Each row below holds a small network's activations on one input, seen along a few directions.
In each table, some parts of the input vary, and every possible input appears once, in random order.
A made-up example of a description, with smaller parts first: one of 3 separate values, together with either a single point or one of 9 places along a line or (one of 5 places around a ring, together with one of 6 places along a line).
Shared parts are said once, and a part with two or three values counts as separate values.

Other details of the inputs vary at random and push rows far along two fixed directions, the same in every table; ignore that.

Rows:
r1: [-22  -8 -24  10 -34  31  -3  60  14 -40 -21]
r2: [-16 -12  26  -9 -15 -54 -49  -1  12  30   2]
r3: [ -6   3 -15   3  24  -1  36  26 -16  -9 -17]
r4: [-18  17  -3  -1 -45  17  13  62  31 -36 -24]
r5: [ 12 -24  41 -19 -17 -23 -41 -34   3   2  14]
r6: [ 10  -7 -16  22  23  12  25  10  -7  12   8]
r7: [-20 -46  25  -1 -18 -38 -77  18  11  11 -11]
r8: [ 15  42 -14 -12  15  15  25 -16 -15 -17  -8]
r9: [-22   7  20   9 -40  20  28  38  23 -53 -25]
r10: [ 20 -11  34 -33 -21 -26 -67 -19  10   6   9]
r11: [ -5   5  -3 -11 -22   8  22  25   2 -19 -33]
r12: [  2   1 -13 -11  47   7  32   1 -27  17  20]
r13: [  5 -27   5  12 -48  21  12  64  13 -28 -11]
r14: [-12  -1  49 -18 -27 -36 -53 -10  17  12 -13]
r15: [  4 -15  33 -27 -12 -23 -53 -34  10  20  -8]
r16: [ -3  28 -28  -6  16  22  -1 -23 -13   7  13]
r17: [ 14  14 -17   8   6  29  33 -16  -4  12   6]
r18: [ -7 -26  -5   7   0  13  34  44  -2 -31   2]
r19: [-17 -47  20   8 -38 -36 -70  -4  15   0   1]
r20: [ -2 -22  36  16 -44 -50 -57  16  25  20   0]
r21: [  7   8  17 -17   2 -22 -76 -53  -4  19  14]
r22: [ 15  13  13  11 -30  19  18  15   0 -31 -27]
r23: [  9 -15  27 -12  -2 -23 -37 -55   6  13  10]
r24: [ -8 -14  -6 -13 -13  19  25  41  -2 -13  -8]
r25: [ 11 -16  -2  -8  29 -43 -50 -26   3  37  21]
r26: [-11 -11  -2  21 -55  42   1  47  15 -34 -26]
r27: [-10   2 -15  -1  -9   7  34  35  -5 -20 -29]
r28: [-28  -7 -18   6 -14  31  13  39  -2 -20 -20]
r29: [-24  17   3  -4 -25  17  30  40  14 -17 -23]
r30: [-12  -9 -18  -5  -1  17  24  22   3  -2 -13]
r31: [  9  31 -33  22  53  16  22 -57 -41  43  39]
r32: [  5  -2  -5  10  47  22  23 -33  14  -2   2]
r33: [  0  -8 -16  -9 -22  20  14  53   7 -28  -4]
r34: [  6 -16   7   1   3 -51 -23 -37  -7  17  10]
r35: [-15  19 -15  11  13  -1  21  44   6 -13   0]
r36: [  4  12 -33   4  55   1  41 -60 -25  31  35]
r37: [ 20 -17  35  -2 -27 -14 -51 -26  13  16  -3]
r38: [ 16  62   1   9  49   9  36 -65 -30  35  32]
r39: [ 27 -22  49 -11 -34 -20 -57 -16   7  11   8]
r40: [ -1  53 -33  -1  56 -10  29 -38 -23  37  36]
r41: [  9   8 -24  -7  38  10  25  14 -17   2  23]
r42: [  0   2  14 -23 -16  35  21  22  -2 -25 -15]
r43: [ -1   5  -8  -3  45  35  25  -9  13   2 -17]
r44: [  6 -40  21 -11 -13 -42 -42 -18   3  16  22]
r45: [-11  32   4  -4 -23  23  15  34  16 -36 -18]
r46: [-28   3   0  10   3   1  28  57   6 -14 -16]
r47: [  4   2 -11 -18 -29  29  14  43  11 -28  -7]
r48: [ 12  28 -13 -16  20  21   9 -29  -5   1   6]
r49: [-27  -7   0  18 -32   1  29  48  19 -34 -12]
r50: [-25 -20  -4  12 -49  33   6  38  17 -48 -24]
r51: [  9  26 -34   4  46  -3  35   2 -23   0   6]
r52: [ -6  -7 -13   0 -13  22  31   1  10 -18  -6]
r53: [  7  21 -28  28  65  13  21 -41 -40  38  37]
r54: [-19  10   3   8 -23   7  32  20  16 -24  -6]
r55: [ 16  50 -10 -20  56   4  37 -69 -42  25   7]
r56: [ -5  -4 -28  -1 -12  19  14  35  13 -18 -10]
r57: [-24 -19 -17  25   6  20  20  28  -4 -29  -3]
r58: [ 22  11  -7  19  48  34  25 -27   9  14   2]
r59: [ -3 -14  30  -4  -8 -23 -61 -56  -3   9  12]
r60: [  3  -8  38   8 -41 -40 -51   0  24  24  -1]
r61: [  7  -4  26  19  19 -56 -40 -20  -2  47  27]
r62: [ -8  33 -20  16  80 -17  49 -49 -33  34  45]
r63: [  4  17 -19  -7 -23  12  19  31   7 -31 -25]
r64: [ 14  13  -6  12 -24  15  29  16  -2 -15 -18]
r65: [  8   0 -11  22 -23   8  28  35  -2 -19 -20]
r66: [  0   6   7   2 -21  14  31   8   0 -46 -25]
r67: [ -4 -47  16   6   0 -41 -39  -5  15  10   7]
r68: [ -7 -10  -1   4 -42   8  27  34  14 -46 -31]
r69: [ -7  17 -36  10  46  14   8  -5 -22   6  19]
r70: [-14 -15 -15   2  12  16  28  40   3  -9 -16]
r71: [  0  -8  -3  -8 -16  23  33  12   0 -23   4]
r72: [  8  11 -19  11  61 -23  35 -41 -33  18  23]
r73: [ 25 -34  29   3   5 -46 -54 -12  -5  39  28]
r74: [ -1  14 -17 -17  19  18  26 -24  -8  19   0]
r75: [  1  10 -10 -23   3  32  39   9 -11  -2   1]
r76: [  6  19 -29  -1   9  -3  21  10 -10  -8  -5]
r77: [  8 -14  37   6 -32 -10 -71 -25   4   9  -1]
r78: [ 21 -19  18  15   7 -52 -38 -11  -7  28   5]
r79: [ 21  42 -34  -5  98  27  29 -66  -9  32  24]
r80: [ 23 -29  35  -9 -38 -27 -55  -8  11  22  11]
r81: [  7 -27  16 -20 -42 -33 -72   1  34  10 -10]
r82: [ 11 -41  22   8 -37 -34 -59   1  21  24  -1]
r83: [-13  25 -22  -8  23  28  19 -29 -22  15   6]
r84: [ -1   9  21 -20  20 -17 -54 -71 -19  37  15]
Description of these inputs: one of 4 separate values, together with either a single point or (one of 4 places along a line, together with one of 5 separate values).
The inputs of r63 and r64 match in every part but the choice among 4 separate values. If r69 is changed in the same way as r63 into r64, which row does it become?
> r53
The inputs of r39 and r5 match in every part but the choice among 4 separate values. If r6 is changed in the same way as r39 into r5, which row does it become?
> r67
Which other rows does r80 become when the choice among 4 separate values takes its other values? List them by row number.
> r47, r71, r75
Which other rows does r76 become when the choice among 4 separate values takes its other values? List them by row number.
> r27, r34, r65
Which other rows does r45 become when the place on the line of 4 takes its other values? List them by row number.
> r4, r35, r40

Rows:
r85: [ -7  15  -8   3 -23  73  49  63  15 -50 -28]
r86: [  1  -6   8  -8 -26   2 -37  11  24 -22 -25]
r87: [  0  12   6   3  29 -45 -11 -22  -4  36  16]
r88: [ -1 -21  11   9 -48  -6 -23  12  16  -8  -7]
r89: [-12 -18  -1 -11 -35  -6 -33  12  21 -13 -20]
r90: [ 27   6  13 -17  21 -12  -8 -46  -8  19  11]
r91: [  0 -26  12  15 -39 -12 -29  26   5 -17  -3]
r92: [ -9  51 -31   5  42  22  75  -2 -35  -7  16]
r93: [  4  -5   0  -1  33 -15 -20 -17  -2  41  23]
r94: [  1 -30   8  25 -29 -16 -24  32  20  -4  -8]
r95: [  1   4   3 -17  12  -5 -19 -37  -7  37  24]
r96: [  3 -34  16 -10 -26 -16 -17  27   3 -20 -11]
r97: [  1  -1   3 -10  19  -7 -22 -17 -17  25  26]
r98: [ 17 -14   1  -5  34 -30  -6 -26  -7  32  16]
r99: [ -7  36 -50   2  48  39  58  -9 -35 -11   9]
r100: [  3  -2 -15   1  36 -25 -25 -28  -3  30   8]
r101: [-10  56 -32   0  33  30  84 -15 -27   2   9]
r102: [-13  31  -3   9 -31  49  63  65  12 -58 -42]
r103: [ 25  13  10   7   9  -9 -21 -49 -10  25  16]
r104: [-26 -39  33  15 -21   1 -23   5  24 -24 -17]
r105: [  2 -30  15 -16 -36 -11 -13  13  16 -12 -14]
What do these inputs look like to the network?
> either a single point or (one of 4 places along a line, together with one of 5 separate values)
Which other rows does r105 become when the place on the line of 4 takes its other values? List them by row number.
> r90, r96, r98
